A small network was shown many inputs. Here are its activations along a few directions, one row for each input.
In each table, some parts of the input vary, and every possible input appears once, in random order.
A made-up example of a description, with smaller parts first: ring(8) and (point or line(9) or (values(2) and line(6))).
Shared parts are said once, and a part with two or three values counts as separate values.

Other details of the inputs vary at random and push rows far along two fixed directions, the same in every table; ignore that.

Rows:
R1: [ 15 -67  27  53  41 -23 -19 -10 -49  22  25  48  15 -59  19]
R2: [-18  18 -73  16 -37  -1 -22 -20  12  48  39   9  15  50  33]
R3: [  2 -77  27  59  46   4 -17 -22 -26  49  -3  55   5 -50 -18]
R4: [-13  44  33 -30  17  26  12  30  10 -29 -13 -25 -18 -31 -35]
R5: [ 12  15  45 -35 -13  25  22  11  28 -12 -34 -32 -11  -4 -48]
R6: [ 14  11  32 -49 -14   4  25  24  -1 -30 -19 -36 -10 -14 -41]
R7: [-21  29 -65  36 -16   3 -24 -18  25   0  30   7  13  58  61]
R8: [  2  14  49 -28 -17  26  16  22  23 -28 -32 -31 -14  -4 -41]
R9: [-21  21 -63  29 -11  -5 -23 -23  23  20  16   5   6  61  61]
R10: [ -3  34 -21 -36  -8 -19   2  19  -3  -3   5 -21  -2   6   7]
R11: [ -9  18 -54  29 -45   9 -15 -16  12  17  47  -5   9  45  65]
R12: [-12  22 -56  38 -43   3 -18 -23  23   6  31   1  14  58  72]
R13: [ 20 -96  42  60  27 -19  -7 -30 -37  13 -11  51  11 -40   4]
R14: [ 16  28  -7 -20 -20  -4  13  13   4 -22  14 -24  -3   6  11]
R15: [ -3 -78  37  56  24   5 -25 -10 -34  41  10  40   6 -52  -6]
R16: [  7  15 -69   6 -35 -23 -12 -18  -2  19  33  -7   9  58  70]
R17: [ 17 -90  32  47  56 -19  -7 -36 -33  19 -14  64   9 -44 -17]
R18: [-28  28 -77  24 -14  -3 -23 -12  13  31  30  13   4  51  62]
R19: [-13  14 -97   6 -14 -24 -16 -18  -2  22  26  26  23  61  34]
R20: [ -9 -78  30  62  43   6 -22 -12 -31  32  -1  52   5 -51 -10]
R21: [  2 -83  19  50  52 -18 -13 -12 -49  17  -3  62  12 -52  -9]
R22: [ 20  30  40 -31  -2   0  26  21   8 -51 -25 -31 -11 -18 -26]
R23: [ 18  11  -8 -27 -17  -4  14 -10   7 -12 -14 -10   3  27 -10]
R24: [  9  31  11 -69  -4  -3  19  25   3 -16 -19 -28  -3 -20 -57]
R25: [-17  12 -91   9 -33 -26 -24  -3  -3  18  39  14  25  56  50]
R26: [-14  36 -14 -19 -18   6  -5  12  14  14  10 -22 -11   5  11]
R27: [  9 -85  40  63  49   5 -14 -31 -13  38 -10  55   8 -40 -15]
R28: [ 12 -81  35  56  60 -26 -12 -32 -39  14  -9  55   2 -46  10]
R29: [ -2  17  24 -43  16  -1  23  22   7 -47 -32 -14  -9  -2 -49]
R30: [  4  35  36 -34  25  -1  26  20   5 -54 -22 -19  -7 -19 -35]
R31: [ -3  37  20 -51  24  -8  22  32  -4 -27 -28 -20 -15 -25 -35]
R32: [ 22  26  41 -42   0  -4  21  14   5 -36 -35 -32 -18 -11 -25]
R33: [-12  19  37 -29   9  23  12  25  25 -31 -30 -23 -14  -4 -49]
R34: [  2  22  -1 -17 -28  16   4   5  17   7   3 -31 -13  12  18]
R35: [-23  37 -65  20 -34   3 -24  -5  11  19  54   1   7  46  58]
R36: [-10  42 -19 -19  11 -11   7  18  -6 -23   9  -6   5   8   5]
R37: [ 15  13 -16 -35 -26  -4  15  -4   3  -3  -1 -22   6  18 -10]
R38: [  0  13  46 -36 -21  31  19  24  11 -16 -16 -40 -16 -14 -42]
R39: [  6  27  53 -31 -10  18  18  15  24 -22 -34 -36 -23 -15 -25]
R40: [ 10  17  42 -41 -18  29  26  13  15  -1 -17 -41 -13 -13 -50]
Each input here is: values(2) and line(4) and ring(5).
The inputs of R13 and R22 match in every part but the line(4) part. If R15 is changed in the same way as R13 into R22, which row does it become?
Answer: R35
Which other rows does R16 become when the ring(5) part takes its other values? List them by row number.
Answer: R10, R28, R31, R32
Which other rows does R19 become when the values(2) part takes its other values? List them by row number.
Answer: R3
Which other rows does R16 become when the values(2) part takes its other values? List them by row number.
Answer: R34
Which other rows does R3 become when the line(4) part takes its other values? List them by row number.
Answer: R4, R18, R20
